B =
[[ -1   2   4  18  21  -4  -1  -8  16   2  -3  -5  -3   0  -2  -1]
 [ -4  -4   5  -2   1  -3  -5   7   3   6  -4  -4  -5   0  -2  -1]
 [ 14  16  -7  16  -1  14  19 -12  -3   2  15  17  17   7  12  10]
 [  2  -2  -7  -8  -9   2  -5  -9  -6  23   2   0  -1  13   8  11]
 [ -3  -5   4  -9  -8   0  -4  12  -4   7  -2  -2  -3   0  -1   0]
 [  9  12  -4  21  10   8  12 -15   6   2   9  10  11   5   7   7]
 [-10  -5  19  15  24 -10  -4  18  20 -15 -12 -11  -9 -16 -14 -15]
 [  3   0 -10  -3  -5   3  -4 -18  -3  25   3   0   0  16   9  14]
 [ -2  -9  -6 -28 -28   3  -9   7 -19  26   0  -1  -4  13   6  10]
 [ -6  -7   8  -8  -5  -3  -5  19  -1   1  -5  -4  -5  -5  -5  -5]
 [  7   8  -4  13   6   6   8 -11   3   6   7   7   7   6   6   7]
 [ -4  -4   8  -2  -1  -1  -1  17   1  -2  -3  -2  -3  -5  -4  -5]]
B[0, 0]: -1
B[11, 8]: 1
B[:, 3]: [18, -2, 16, -8, -9, 21, 15, -3, -28, -8, 13, -2]
B[1]: [-4, -4, 5, -2, 1, -3, -5, 7, 3, 6, -4, -4, -5, 0, -2, -1]
B[:, 14]: [-2, -2, 12, 8, -1, 7, -14, 9, 6, -5, 6, -4]
B[9, 13]: -5
B[7, 14]: 9
B[5, 7]: -15
B[0, 6]: -1
B[10, 0]: 7
B[10, 10]: 7
B[2, 7]: -12
B[3, 4]: -9
B[4, 11]: -2
B[6, 1]: -5
B[3, 0]: 2
B[6, 7]: 18
B[10]: [7, 8, -4, 13, 6, 6, 8, -11, 3, 6, 7, 7, 7, 6, 6, 7]
B[:, 2]: [4, 5, -7, -7, 4, -4, 19, -10, -6, 8, -4, 8]
B[0, 5]: -4
B[6, 12]: -9
B[0, 1]: 2
B[1, 8]: 3
B[3, 1]: -2
B[4, 9]: 7
B[3, 9]: 23
B[5, 5]: 8
B[1, 2]: 5
B[6, 6]: -4
B[6]: [-10, -5, 19, 15, 24, -10, -4, 18, 20, -15, -12, -11, -9, -16, -14, -15]
B[7]: [3, 0, -10, -3, -5, 3, -4, -18, -3, 25, 3, 0, 0, 16, 9, 14]
B[8, 11]: -1
B[9, 4]: -5
B[4]: [-3, -5, 4, -9, -8, 0, -4, 12, -4, 7, -2, -2, -3, 0, -1, 0]
B[9, 8]: -1
B[2, 0]: 14

W = [-29 -29   9  -2  14 -17  10   4   9   2  -2]
W[0] = -29
W[2] = 9
W[7] = 4

x =
[[5726, 4686, 5253, 4610, 5819, 5821, 4683, 4668, 5468, 5854, 5907],
 [5331, 5490, 6703, 7104, 4708, 5055, 4342, 6595, 4858, 4852, 4738],
 [5319, 3914, 4019, 3517, 5851, 5171, 3859, 3881, 7170, 5896, 5743],
 [7535, 4082, 7698, 5554, 6957, 7825, 3041, 5057, 4467, 7218, 7469],
 [5565, 5119, 6780, 6918, 4955, 5254, 3763, 6402, 5203, 5145, 5007]]
x[0, 0] = 5726
x[0] = [5726, 4686, 5253, 4610, 5819, 5821, 4683, 4668, 5468, 5854, 5907]
x[1, 9] = 4852
x[0, 8] = 5468
x[:, 3] = [4610, 7104, 3517, 5554, 6918]
x[0, 6] = 4683
x[3, 8] = 4467
x[4, 9] = 5145
x[2, 1] = 3914
x[3] = [7535, 4082, 7698, 5554, 6957, 7825, 3041, 5057, 4467, 7218, 7469]
x[:, 2] = [5253, 6703, 4019, 7698, 6780]
x[:, 4] = [5819, 4708, 5851, 6957, 4955]
x[1, 4] = 4708
x[:, 6] = [4683, 4342, 3859, 3041, 3763]
x[4] = [5565, 5119, 6780, 6918, 4955, 5254, 3763, 6402, 5203, 5145, 5007]
x[3, 10] = 7469
x[1, 0] = 5331
x[3, 0] = 7535
x[2, 5] = 5171
x[2] = [5319, 3914, 4019, 3517, 5851, 5171, 3859, 3881, 7170, 5896, 5743]
x[3, 5] = 7825
x[3, 3] = 5554
x[4, 5] = 5254
x[1, 7] = 6595
x[:, 7] = [4668, 6595, 3881, 5057, 6402]
x[4, 2] = 6780
x[0, 1] = 4686
x[:, 10] = [5907, 4738, 5743, 7469, 5007]
x[1] = [5331, 5490, 6703, 7104, 4708, 5055, 4342, 6595, 4858, 4852, 4738]
x[1, 2] = 6703

data =
[[ 12   9 -15 -10  -1  -8]
 [  4   0 -17  -8  -1   0]
 [ 11  10  -9  -9  -3 -10]
 [  4   2 -24 -15  -3 -10]
 [ 22  16 -19 -12   0 -14]
 [  2   3 -18 -14  -5  -8]
 [  8   1 -26 -10   1  -6]
 [  3   1  -9  -6  -2   5]
 [  1  -3 -20  -9  -1  -1]]
data[0][0] = 12
data[:, 5] = [-8, 0, -10, -10, -14, -8, -6, 5, -1]
data[1] = [4, 0, -17, -8, -1, 0]
data[1][2] = -17
data[7][3] = -6
data[5][0] = 2
data[8][5] = -1
data[7][1] = 1
data[0][2] = -15
data[0][5] = -8
data[:, 1] = [9, 0, 10, 2, 16, 3, 1, 1, -3]
data[1][4] = -1
data[0][3] = -10
data[6][3] = -10
data[2][2] = -9
data[3] = [4, 2, -24, -15, -3, -10]
data[6][2] = -26
data[:, 4] = [-1, -1, -3, -3, 0, -5, 1, -2, -1]
data[8] = [1, -3, -20, -9, -1, -1]
data[3][5] = -10
data[3][1] = 2
data[3][0] = 4
data[2][1] = 10
data[:, 0] = [12, 4, 11, 4, 22, 2, 8, 3, 1]
data[2][0] = 11
data[5][4] = -5
